These are the activations of a small neural network, seen along a few directions. Each row is one input.
Each table varies a few parts of the input and shows all the possible inputs, shuffled.
Descriptions start from the smaller parts, as in this example, which fits no table here: line(4) and (point or line(11) or (values(3) and ring(8))).
Shared parts are said once, and a part with two or three values counts as separate values.
In the rows, zero is written as 128.

Table:
row 1: [155  65  93 109 182  99 183  44 129 183 166 131 151]
row 2: [173  95 106 105 207 129 214 102 155 166 154 130 184]
row 3: [ 88 130 144 133 118 176 111 115 112  86  98 158  97]
row 4: [131 154 123 142 154 144  79 179 118  95 101 178 106]
row 5: [121 184 116  76 109 119 120 133 130  41 161 123 134]
row 6: [ 94 162 113  79  95  80 101  78 103  66 167 128  99]
row 7: [ 68 115 116 127 123 122  90  96  89  98  91 156  96]
row 8: [170  84 124 116 182 147 210  66 152 173 173 133 148]
row 9: [ 66  85  64 165 154 104 149  84 184 196 218  93 133]
row 10: [115 178 141  83  91 132 124  97 125  54 176 129  98]
row 11: [110  99 145 118  96 146 117 187 118  98  85 145 138]
row 12: [ 89 154 156 139 122 176 105 116  75  83 137 138 118]
row 13: [131 180 133 149 156 145  76 179  79  94 140 160 126]
row 14: [103  95 170 124  78 157 121 151 112 112 100 151 102]
row 15: [138 117 146 128  91 135 131 184 108  91  74  89 117]
row 16: [111  99 140 128  77  95 115 128  78 117  81  94  79]
row 17: [156 203 119  93 127 100  93 161 129  63 179 149 107]
row 18: [214 112  94 122 213 122 184 130 152 189 175 154 154]
row 19: [ 69 139 128 134 126 123  84  97  53  96 131 137 117]
row 20: [204 159 148  95 186 119 107 118 179 235 137 111 179]
row 21: [ 83  82 139 118  82 106 101 131  88 125  93 150 101]
row 22: [ 95 160 131 133 141 164 102 152  80  70 122 133 153]
row 23: [ 95 135 119 126 136 164 107 151 118  72  83 152 133]
row 24: [127 137  58 174 179 133 150 171 203 206 226 115 133]
row 25: [143 116 138  80 153  98 114  36 153 235 127  90 173]
row 26: [160 137 171  84 153 146 141  55 174 227 133  93 171]
row 27: [174 133 152 146 110 113 101 211 108 110  92 113  90]
row 28: [191 142 134 188  93  98 120 180 131 109  69 149 120]
row 29: [146 117 151 134 115 125  88 214 117 119 103 170 112]
row 30: [127 107 122 171  59  80 133  97 101 116  60 130 109]
row 31: [148 120 153 177  55 130 154 117 126 103  67 131 110]
row 32: [ 81 110  97 169 153 149 177 107 206 188 223  96 129]
row 33: [ 84 121  74 161 175 135 181 145 208 181 206  92 162]
row 34: [163 145 150  78 172 131 140  93 180 216 118  87 205]
row 35: [155 124 128 170  73 119 149 153 131  89  52 125 146]
row 36: [131 112 171 135  74 146 135 148 102 104  89  94  80]
- What do these inputs look like to the network? => line(4) and (values(3) or line(6))
- Changing only the line(4) part turns row 5 into row 6. The same change can be made to row 23. Which row results? => row 7
- Which other rows does row 1 become when the values(3) part takes its other values? List them by row number. => row 9, row 25
- Which other rows agree with row 4 in the line(4) part? List them by row number. => row 13, row 17, row 18, row 20, row 24, row 27, row 28, row 29
- Which other rows does row 33 become when the values(3) part takes its other values? List them by row number. => row 2, row 34

Table:
row 37: [147 127 109  88 205 126 171  34 187 232 210 103 175]
row 38: [158  81 129 158  80 110 179 120 123 122  77 124 117]
row 39: [117  78  76 137 194 121 195  77 203 235 202 100 167]
row 40: [113 182 116 128 104 129 120 173 142  64 170 119 105]
row 41: [145 154 138 148 145 161 102 176 135 125  92 143 155]
row 42: [127 166  96 142 145 116 102 170 109  78 151 161 113]
row 43: [173 131  90 123 218 128 179 115 206 223 224 107 185]
row 44: [ 90 166 136  92  88 123 108  96 119  67 158 113 110]
row 45: [ 91 106 136 173 121 158 121 137 121 139  78 130 138]
row 46: [172 140 150 135 116 111  99 185 145 154 101 120 121]
row 47: [ 88  84 138 143 129 160 130 147  98 114 120 147 101]
row 48: [ 77 114  93 168 117 116 116 128  98  91 139 150  97]
row 49: [145 131 162  95  99 104  92 111 114 162  88 107 125]
row 50: [103 152 117 106 130 109  90  93  85  81 139 153 118]
row 51: [208 131 139 135 109 109 163 160 138 107  90 138 132]
row 52: [115 147 158 110 134 149  98 103 105 131  77 131 159]
row 53: [141 134 138 117 154 163 114 188 109 101 133 157 117]
row 54: [184 118 154  99 100 102 153  84 108 108  75 117 132]
row 55: [ 64 129 111 153  75 130 134 131 132  77 158 109  90]
row 56: [112 124 160  80 140 151 107 113  83 106 119 151 123]
row 57: [120  91 142 157  87 110 116 146 130 170  89 108 106]
- Changing only one part turns row 49 into row 57. The same change can be made to row 44. Which row results? => row 55
- What do these inputs look like to the network? => values(3) and (point or line(6))
- Which other rows agree with row 51 in the values(3) part? List them by row number. => row 40, row 41, row 42, row 43, row 46, row 53
- Which other rows does row 50 become when the values(3) part takes its other values? List them by row number. => row 42, row 48

Table:
row 58: [103 100 169 138  72 130  95 119  88 127  40 122 111]
row 59: [ 86 140  92 118 146 127 157  80 171 143 219 100 133]
row 60: [192 174 144  55 194 126 123  89 147 171 156 124 181]
row 61: [125  80 141 125 141 126 147  75 153 228 110  97 156]
row 62: [101  85 109 113 148 118 169  34 130 166 162 118 136]
row 63: [149 118 105 156 189 159 162 171 174 173 160 135 160]
row 64: [204  95 123 149 133 101 184 137 182 200 114 104 150]
row 65: [ 64 155 122 126  77 130 106 129 106  43 152 124  89]
row 66: [128 136 137 166 120 163 113 217 108  76  93 158 113]
row 67: [ 94 158 108 152 118 130  81 195 102  64 146 155  90]
row 68: [115 143  78 146 187 126 131 146 167 161 213 133 138]
row 69: [183 115 152 161  64 106 134 182 115 101  45 128 107]
row 70: [ 77 103 135 122  79 120 119  82  65  65  91 142  94]
row 71: [171 192 176  64 124 131  72 135  82  74  89 151 134]
- Changing only one part turns row 63 into row 66. The same change can be made to row 64. Which row results? => row 69
- What do these inputs look like to the network? => values(2) and (point or ring(6))
